Each row below holds a small network's activations on one record, seen along a few directions.
Each row is followed by the record's values for the fields J, N, F, U, L, V.
A field that a record lacks is written none.
Other fields move the rows too, some of them a lot.
Strong random noise was added to every row along 22 fixed directions; ignore it. To show where, here is one row again and again, with new noise each time:
[  35  -97   58 -553 -511  -77  189 -286  150  478  -49  268  179  -11
 -385   24   81 -293 -839  105 -714 -233 -117 -187  577  440  234  196
 -178   99  420 -238  208  242]
[ 287  -26  509  577  135 -108  636  246 -159   91  265   90 -583 -378
   -3   41 -670  170 -109   40 -315 -206  -17  171  290  -86 -423  -96
 -209 -372  209  722  244 -449]
[-404  189  -16 -420 -479  -48  355  121 -190  -10   -5  -55  -93 -358
 -331  187 -226  295  142  201  300 -236 -102 -132  279 -444 -470  143
  355  676  473  -51  283  -18]
[  67  291 -449 -472 -433  196   70  293  294  380  255 -211  -73 -123
 -239  303    4  236  150 -255  208 -534 -364  -58   30   62  135  -11
  556   79  618 -464  197 -177]
[ 147 -225  426  146 -561  -89   56  474  298  586    7 -294   73 -375
  153  326  -35   54 -220 -273  216 -212 -235  -26  -83  -84 -334   71
  248 -130    4  -52 -274  324]
[-311  558 -438 -261 -422 -427 -323  145  414 -288  -15  171   70 -217
 -162  203  288  106  -59  331 -197   57   95 -699 -155  -58 -354 -498
   53  207 -205  -47   59 -385]
[ -19  -50 -334  -46  -84 -193  206  -97  -35 -331  301 -110 -235  -89
  105  370  -21   95   82  160  238   89 -164  -22   48 -193   76  168
  224  285 -184  162   59  282]
[-105    7 -126  214  242   42 -101  197   77   87    1 -149    5  139
  -52 -122   20   66  202  -76   54  246  118 -178   27 -201   77 -385
 -219  -47  115  -19  -60 -276]
[  19  -78  -61 -268  717  537  194  -76 -430   73  154 -188 -583  736
  262 -400  -60  174  385   62   75  329 -316  497  221  779  359  211
 -238 -260   63   15  464 -233]
[ -67  -56  -44  -82 -294  158  198   18 -109  256 -521 -209  402  -85
 -211  769 -147  468  177 -444  149 -251  -65 -320   -3 -148  297  191
  -34   49  -27   13  -93  188]
[ -52  -58  167 -112  663  158  137  239 -493  555 -520 -163  228  260
 -144 -351 -232  -45  337 -226   95  133    3 -134 -391  137  -64 -251
 -157 -193   32  172   81 -249]
[ 146 -115   -6 -248 -105  141 -260  194 -392   50  315 -297 -384  173
  -72  137 -224 -272  400  -23  197  135 -371  275 -257 -134  -23 -192
  124 -202 -364  190 -215   61]
[ -71  116  619  -39   85   52  131  225 -212   91 -119 -205 -393   90
 -144  -65 -345   74 -273   49  311  192  146  641 -414  -18 -153 -187
  436  -15 -248 -164  148   10]
[ 346 -123  239  192 -291   99  -15 -541 -282  -94  -43  123   19 -125
  189   66  530  175   52 -154  -83 -216 -220  206  319  389  663  227
 -293 -436  -12   22  -97 -256]
[-512 -334 -461 -398 -334   79 -209  149  150  195  -16    0  420  468
 -188  201  668 -245  -18 -122   15   46  275  159 -240  184  166 -413
 -431   71  146   80 -160 -351]
[-466 -527  -72 -116  236 -237   31  -25 -223 -323 -108  103 -353 -403
 -280 -251 -245   56 -275  545   -2  229  466  564  -10 -131 -158 -144
 -282  -62   23  342 -251   23]
[-100  214  118  195  -41  239 -151   70   24  -12 -126 -430 -481 -132
 -112  -12 -438  713  322  122  275  725 -428    3  -66 -280  342 -106
   88 -529 -258  178 -436  434]
[-213 -138  237  -25 -100  -83 -268  202  669  125   76   26   -7   40
  627  458  242  265 -306  -48   46 -358  253 -475  120  -98 -392  115
   82  -65  -39  205 -255 -191]
[  54   95 -445  192  200 -496   72 -153   27 -797  375  -49 -334   33
 -275  627 -433 -264 -446  193 -835 -450  669   35   56 -341 -467 -342
  -86  216 -400  127  128  -87]
[-126  232 -141  -58  661 -342   44 -133  155 -220 -423   91  -78  -14
  133 -122 -114  230  -63  237  182    2  120 -387 -324  342    6  113
  450  186 -442  -29  413   45]
[ 288  -66   25   46   75  -80  -92  123 -227 -167  125 -114  186  -12
  -94  -91  -20  -31 -262 -111  215  474 -105 -159  250 -533  576 -103
  -80  443  292 -452 -253  274]
[ 117  -65  193 -591  233 -231  -37 -367 -738 -313 -591 -642   88  159
  130 -402 -231   22  152  295  -35 -199 -593 -181 -294  523 -369  544
  453   22 -557 -118  128  345]
[ 382   79  105 -120 -766 -108  -27   65  243   49  299 -244   57 -122
  305  499  311  -14 -197 -100  316   87 -480 -247  187  -48  303  211
  363  221 -135 -541   29  150]
[ 190  256  -65 -585 -293  118  169  392 -646  290  438   75 -451 -506
  -47  196 -438 -123  521  303   89  354 -469  172 -277 -185 -336  -12
  -65 -286   58  349  -95 -128]

[-219 -419 -271 -416 -880  -58 -115  -40  135  -32 -226 -316    1 -254
 -292  109  -77 -205  183  509   14  410 -354  -92  266  293  -14  -18
 -234 -153 -395 -217  156 -246] -> J=j4, N=n2, F=f2, U=none, L=l1, V=v2
[-382 -154 -320 -617 -169  187 -225  -36  276    0  305   71 -351  525
  -64  134 -290 -242  -10  339 -287  167 -290  -21  192  362  -78  389
  -59  129 -215  365  117  581] -> J=j3, N=n3, F=none, U=u2, L=none, V=none
[   5   15 -218 -351  355  -18 -234   46  180  271  -78   18  348  706
 -737 -452 -636 -951  -48   12 -199   86  -54 -602  104 -263  296 -221
  281  736  220 -405  627  -10] -> J=j3, N=n1, F=none, U=none, L=none, V=none
[ 315 -203  -60   56  -13   84  146 -599  100   53   83 -338 -232 -125
   95   81   83   -6  -86   18   -6 -277  -39  349   34   66  428   53
  389 -660  -93 -270  -45 -187] -> J=j3, N=n1, F=none, U=none, L=none, V=none
[-279 -521   97 -811 -204   48 -224 -121 -393  -48 -647 -305  102    9
 -519  -50 -496 -151  -44  196   17 -377  -47  -85  273  132 -108  213
  119  272 -110 -416  162 -126] -> J=j3, N=n3, F=none, U=u2, L=none, V=none
[   3   57 -311   17  -28  -32  345   -3  -96 -221  358 -166 -174  161
   35 -332  311  111   80  128   89  139 -309  438 -162  248   44 -189
   49 -153  271  307   82 -254] -> J=j2, N=n2, F=f1, U=none, L=l3, V=v2
[ 335 -312 -174   19 -204 -161  635  -34  317  250 -107  -47   18 -365
 -248 -235   -1  130 -436  -76  381 -163 -382  270 -304  491  906 -171
  496 -682  418   89  233 -721] -> J=j4, N=n3, F=none, U=u2, L=none, V=none
[-587 -144 -314 -212 -153  205 -468  283  181  -78 -469 -389  354  518
  -73  121 -161  107  392   78 -297  427    5 -236 -112  402 -263  248
 -649   84 -422  -53 -102  460] -> J=j3, N=n3, F=none, U=u1, L=none, V=none
[-156  210 -153 -119  134  239 -194   10  263   30   65  146 -154  177
 -192 -484  103  296   61 -157  192 -366 -197  116   -1  218  316  -24
  393  -62  542   -5   21  -95] -> J=j4, N=n3, F=none, U=u2, L=none, V=none
[ 134  256  -91   98  339  201 -279  513  335   89  -84  264  316  115
  -23   92 -349   55  147 -267   18  -11  229 -255  -98  -74  252   83
 -174  246  398 -299  196 -234] -> J=j3, N=n2, F=f2, U=none, L=l1, V=v1
[ -75   86 -300  133 -293  172  579 -336  100  318  161 -220   -8  267
 -201  801  194  153 -181 -279 -622 -178  283   24  248 -150   36 -417
 -348 -411   52  255  -16 -199] -> J=j3, N=n2, F=f2, U=none, L=l3, V=v2
[  52  343 -168  510  339 -197  289 -322 -284 -189  -74 -138  397  208
 -562 -472   55 -227    7 -273   42   -6  133   37 -181 -536  236 -315
  372  595  273 -271  159  382] -> J=j4, N=n2, F=f2, U=none, L=l1, V=v1
[ 270  129 -253 -507  237  -34  176 -114  -64 -386  352  194 -242   74
 -121  150 -680 -105 -325  360 -404  -18  -60   88 -123  -60  307  184
   95 -195  305  339  146 -344] -> J=j3, N=n2, F=f2, U=none, L=l1, V=v2
[ 146    4 -145  -73 -186   95  -14   49  396  -58  -88 -409  215 -119
   69  116 -502  208   91   55  -35 -127 -235 -121 -162  -59  160  512
  265 -242  293 -222  -27   39] -> J=j2, N=n1, F=none, U=none, L=none, V=none
[  52 -446 -132  -54  149  109  112 -364    1 -109 -111 -637  197  405
  246   -9 -254 -111  146  156 -532 -242  -32  134   80  352  -16  569
 -287 -411   91   27  119 -156] -> J=j3, N=n2, F=f2, U=none, L=l1, V=v1
[-380   60  -94  420 -381 -402  -79  328  638 -701  372  113 -436 -215
  249  -83  -93  154  225  526  246  116 -105 -173   64   -1 -578   50
   83  289 -211  523  323 -355] -> J=j3, N=n3, F=none, U=u2, L=none, V=none
[-588 -494 -565  222  354   85 -133   21  -11 -211  -62   50 -294  167
 -576 -567  283  180  145  -50  100 -108  282  699    3  291  263 -623
 -350 -216  242  397 -203 -196] -> J=j2, N=n3, F=none, U=u1, L=none, V=none
[ 504 -201  200  487 -177  -84  581   86   75 -408  390 -412    4  -53
  619  148  195  234 -364  -48 -113 -134  -33  597  327  375  -64  468
 -202   -2  369 -397  301 -297] -> J=j3, N=n2, F=f1, U=none, L=l1, V=v2
[-173  612  676  406 -386   97  490 -532 -371 -263 -376  -64  513  565
  -94  -94  272  118 -113 -155 -483   22  195  215  -26  213 -110  323
 -246  318    5 -133  513  -12] -> J=j2, N=n3, F=none, U=u1, L=none, V=none
[ 328  260 -339 -475  166 -335 -127 -256 -555   53 -183  164  123 -599
  362   -8  578  -86  213  140  376  335 -344 -722 -134   27  -20  -11
  290  122 -666 -460 -246  444] -> J=j4, N=n1, F=none, U=none, L=none, V=none
[-323 -151   20   10  115   62  277 -222  352  258  -55 -118   37  228
   57  -10  119   83 -385   82 -324 -141  394   49  390   79 -155  126
 -101   89  343 -147  193   70] -> J=j3, N=n2, F=f2, U=none, L=l3, V=v1
[ -21 -121  318   29   41  277  -97  551  281  356 -122   31  147  346
 -253 -264 -400  -57   73 -239  607  239 -243   69 -159  -59  544  -26
  231  277  437  -39  280 -227] -> J=j2, N=n2, F=f2, U=none, L=l1, V=v1
[  72 -287 -552  -94  203  174 -176  -94 -107 -203  231 -291 -190 -281
  523  172  138   67  747  125  303 -189   -5  157  170   69 -116  450
  -37 -119  -49 -400  -36 -112] -> J=j4, N=n2, F=f2, U=none, L=l1, V=v1
[ 479  -22  561  513 -164  -17  372 -261  194  163  118  183  184  407
   -1   67  -21 -236 -338 -553   79 -521 -361   73 -249   67  496  118
  532 -177  -10  677  159    3] -> J=j4, N=n1, F=none, U=none, L=none, V=none
[ 135  301   53 -364 -311   84 -142  255 -340 -248  376  -65 -386 -480
  -22  267 -342  189  148  232 -274 -324   74  159  235 -399 -585  -33
  -94  -65  407 -186 -145 -491] -> J=j3, N=n2, F=f2, U=none, L=l3, V=v1
[  38  287  235  175 -155  -37   14   67 -334 -192    8  292  212   43
 -140  -36  497  -76 -213 -110  126  435  285  468 -243  -63  214 -392
 -274  299  -28 -261  -16  -96] -> J=j3, N=n2, F=f2, U=none, L=l1, V=v2
[-225  218 -183 -241  -46 -189    9  304  438 -284   96 -270 -364 -357
 -123  -87 -190  365 -398  301  527   79  180  364 -374 -213  -74 -169
  845  172  179 -642   42  -24] -> J=j3, N=n3, F=none, U=u2, L=none, V=none
[ 572  244  -88 -236 -201 -130   57 -134 -499   33  188   95  392 -252
  -72 -234  331 -179  -79 -102 -401 -275 -321   66 -321   80  267 -143
 -163 -456  585  111 -304 -485] -> J=j3, N=n2, F=f2, U=none, L=l1, V=v1
[-354 -214  266  866  122  -53  228  100  361  -35 -247  230 -242  -12
 -333   77 -153  415  -69 -349   82 -522  331  367 -141   87  -91 -334
   19 -258 -118  932    5 -106] -> J=j2, N=n3, F=none, U=u2, L=none, V=none
[ -56  345 -662 -335  528   96   70 -523 -282   74  -94 -199 -188  191
 -208   82  -74  -52  273  158 -533   55  120    8 -226  195  -34 -137
   42 -355 -393 -104   51  345] -> J=j2, N=n2, F=f2, U=none, L=l3, V=v2
[-243 -366 -113 -476  362  153  -92  160 -381  -63  -22 -361  174  285
  110 -393  -60    6  342   -3  439 -188 -163  154 -329 -284 -308   78
  236   92  409  315 -342 -121] -> J=j2, N=n2, F=f1, U=none, L=l1, V=v2
[-124 -167 -479 -114   65   25  383   -8 -102   97  228 -617 -195  287
 -494 -116 -312  102 -129  -77 -389 -134 -331  -51  310 -284 -309 -376
   87  -47  354  313 -220  427] -> J=j3, N=n2, F=f1, U=none, L=l1, V=v2
[-145  -44    5   37 -310 -241  226 -144  319 -286  133 -321  201  250
 -170 -331  -31  -74 -645  334 -318  334   11  503 -464   45  253   45
   79 -234  322  169 -127   91] -> J=j3, N=n2, F=f2, U=none, L=l3, V=v1
[-244 -245 -167  421  -15  181  -72 -206 -104 -125  -62 -202 -132 -179
 -384  341 -340  123  473 -115  167   24  284   91  476 -722  202   57
 -132  312  -60 -183 -121  453] -> J=j2, N=n2, F=f1, U=none, L=l3, V=v1
[  96  -47 -119 -286  112   97  274   76 -247  216  -83 -474  107 -161
  -94 -300 -374   38  243  175   55  153 -207  -62  -58 -183   18   32
   80 -256  522 -252   61 -445] -> J=j2, N=n2, F=f2, U=none, L=l3, V=v1
[ -12  -28 -193 -115 -127  -11 -504  284  -56  -44 -126  395   -1 -392
 -458 -188 -118  144  257 -105  215 -191 -305  -58  -54   54  358  -52
  -28   56  211  232 -288  189] -> J=j3, N=n2, F=f2, U=none, L=l3, V=v1
[  28   77   13 -428  273   63  327  188   28   17   60 -182 -123  482
  263   13 -371  -74  -90  274 -245   83 -110 -155  -10  351 -404  117
  -20    6   40  173  543 -526] -> J=j2, N=n2, F=f1, U=none, L=l1, V=v2

Here are new rows. What are their fields?
[-225 -371  111 -709  267  288  293  397 -614  677 -123  -77  145  283
 -131 -245  411   76 -351 -435  279 -263   92  260  129   69 -185 -395
 -109  227  749 -184 -197 -226] -> J=j3, N=n3, F=none, U=u1, L=none, V=none
[-282 -170 -613 -372 -298  120   71  195 -414 -143  -93 -532  228   32
 -174  -66   49  -69  834   52  174 -142 -187  420 -676  236 -317  -57
 -103 -331   64  121  -31 -561] -> J=j4, N=n3, F=none, U=u2, L=none, V=none
[ -23  133 -421    2 -238 -170  -12 -113   43   25   14  409  532  -87
 -148 -429  774  293  -12 -186 -202 -186 -588 -680  411  108  158 -157
 -349  228  722  623 -353  220] -> J=j2, N=n2, F=f1, U=none, L=l1, V=v2
[ 165  391 -475  121  183  320   37  293   22 -244  519  189 -134  226
  306  866 -217  181  459 -319   48  156  130   86 -339 -256  195  189
 -162  -18 -159  256  -94  187] -> J=j4, N=n1, F=none, U=none, L=none, V=none
[ 232 -659  110 -397 -409  132 -313  176  555   18  320 -137   94  762
  139  234  -62 -648 -596  -93  234  157 -285  321 -176  343  769  228
  239   -2 -195 -143   45  -13] -> J=j2, N=n1, F=none, U=none, L=none, V=none
[ 201  101  307  337  -43  -35  298 -294 -388  -17 -119  133   25 -376
 -181 -349  271  304 -154 -179  235   27 -134  405 -172 -104  505 -146
  143 -324  256  154 -301   39] -> J=j2, N=n3, F=none, U=u2, L=none, V=none
[ -71  179  -89   -9 -312   84 -221 -415  257 -133   30 -259 -217 -348
   56   54  -33  431   22  301 -489 -146   -2   -3  200  -60  -38  153
  -51 -723  138  -55 -407  -37] -> J=j2, N=n2, F=f2, U=none, L=l3, V=v1
[  55  119  -69 -141  -34 -115   43 -450 -429  -64  -86  -62  163  164
 -129  279  145 -169  -62  -89 -472 -226  -51 -110   20   -8 -269   75
  -38  150 -397  147 -141  655] -> J=j3, N=n2, F=f2, U=none, L=l1, V=v2
[ 289  203  311  254  -47   19 -121  493  208  196 -219  -54  262 -413
  295 -151 -181   62  253  -42  129   97   49 -282  -41  134 -139  153
 -143  -90  184 -670  258 -590] -> J=j3, N=n3, F=none, U=u2, L=none, V=none
[ 147 -631  161   48 -171  -71   25  306  500  191  166   -3   15 -471
  642  257   50  -48 -423  204   17   99  263  118  311  121 -189  394
 -369 -211  162 -286 -161 -121] -> J=j3, N=n1, F=none, U=none, L=none, V=none
[ -52  -24  319 -135   40  114 -114  121    1  324   87  -95  -14  186
  249 -448  -96 -203  313  201  151  332 -373 -302  -71 -157 -313   13
   22 -157   90  372  -71 -159] -> J=j3, N=n1, F=none, U=none, L=none, V=none
[ 158  551  122   -4  215  -35  135   30 -747 -588    6  -65  -39  549
 -388 -548   51   71 -104   21 -123  581 -282  264 -265   43  125 -570
 -146  262  -32   94  123 -123] -> J=j3, N=n1, F=none, U=none, L=none, V=none
[-293   -7 -164 -483   23 -325  107  114   38 -355 -152 -286  108 -523
  343   79  -94  201 -208  607  275  288  487  339 -882 -169 -313  181
  279 -274   -7 -268 -220 -398] -> J=j3, N=n3, F=none, U=u1, L=none, V=none
[  66 -371  -50  361  -28  -89  -83 -302  366  -37   52 -186 -310 -229
 -108 -181  188  183    0  -89  172 -671 -110  -94  645  -63  120 -247
  351 -142  205  -62   28 -365] -> J=j3, N=n2, F=f2, U=none, L=l1, V=v2
[-439  147 -789 -435 -152   31 -258 -390 -251 -443  -70   72  149 -145
 -210 -174  415  186  256  345 -506   32   93  218   -7  333 -101  213
 -500  -53  132 -107 -314  410] -> J=j2, N=n3, F=none, U=u2, L=none, V=none
[   6 -134  246   13 -131  181 -225  148  249   77 -210   48   33  -79
  199   95 -240  130  244 -109  216 -326 -132  -83   65  288   28  540
  122  -29  -52 -103  145  -15] -> J=j2, N=n3, F=none, U=u2, L=none, V=none
[-103 -218  -62  -38 -441   54 -572  -18  561  -19  169  -89  216  593
 -536  110   27 -592 -462 -100 -378    9  293  113    2 -256  456 -590
 -129  -39   47 -205 -172 -302] -> J=j3, N=n2, F=f2, U=none, L=l1, V=v2
[ -69 -236  -16  286 -119   53 -725  -91  325 -231  290   18 -169  210
 -113  -11  -68 -584  383    5  -12 -325  231   80  248 -275  -61  -30
   49  250 -265 -231   66  -46] -> J=j3, N=n1, F=none, U=none, L=none, V=none
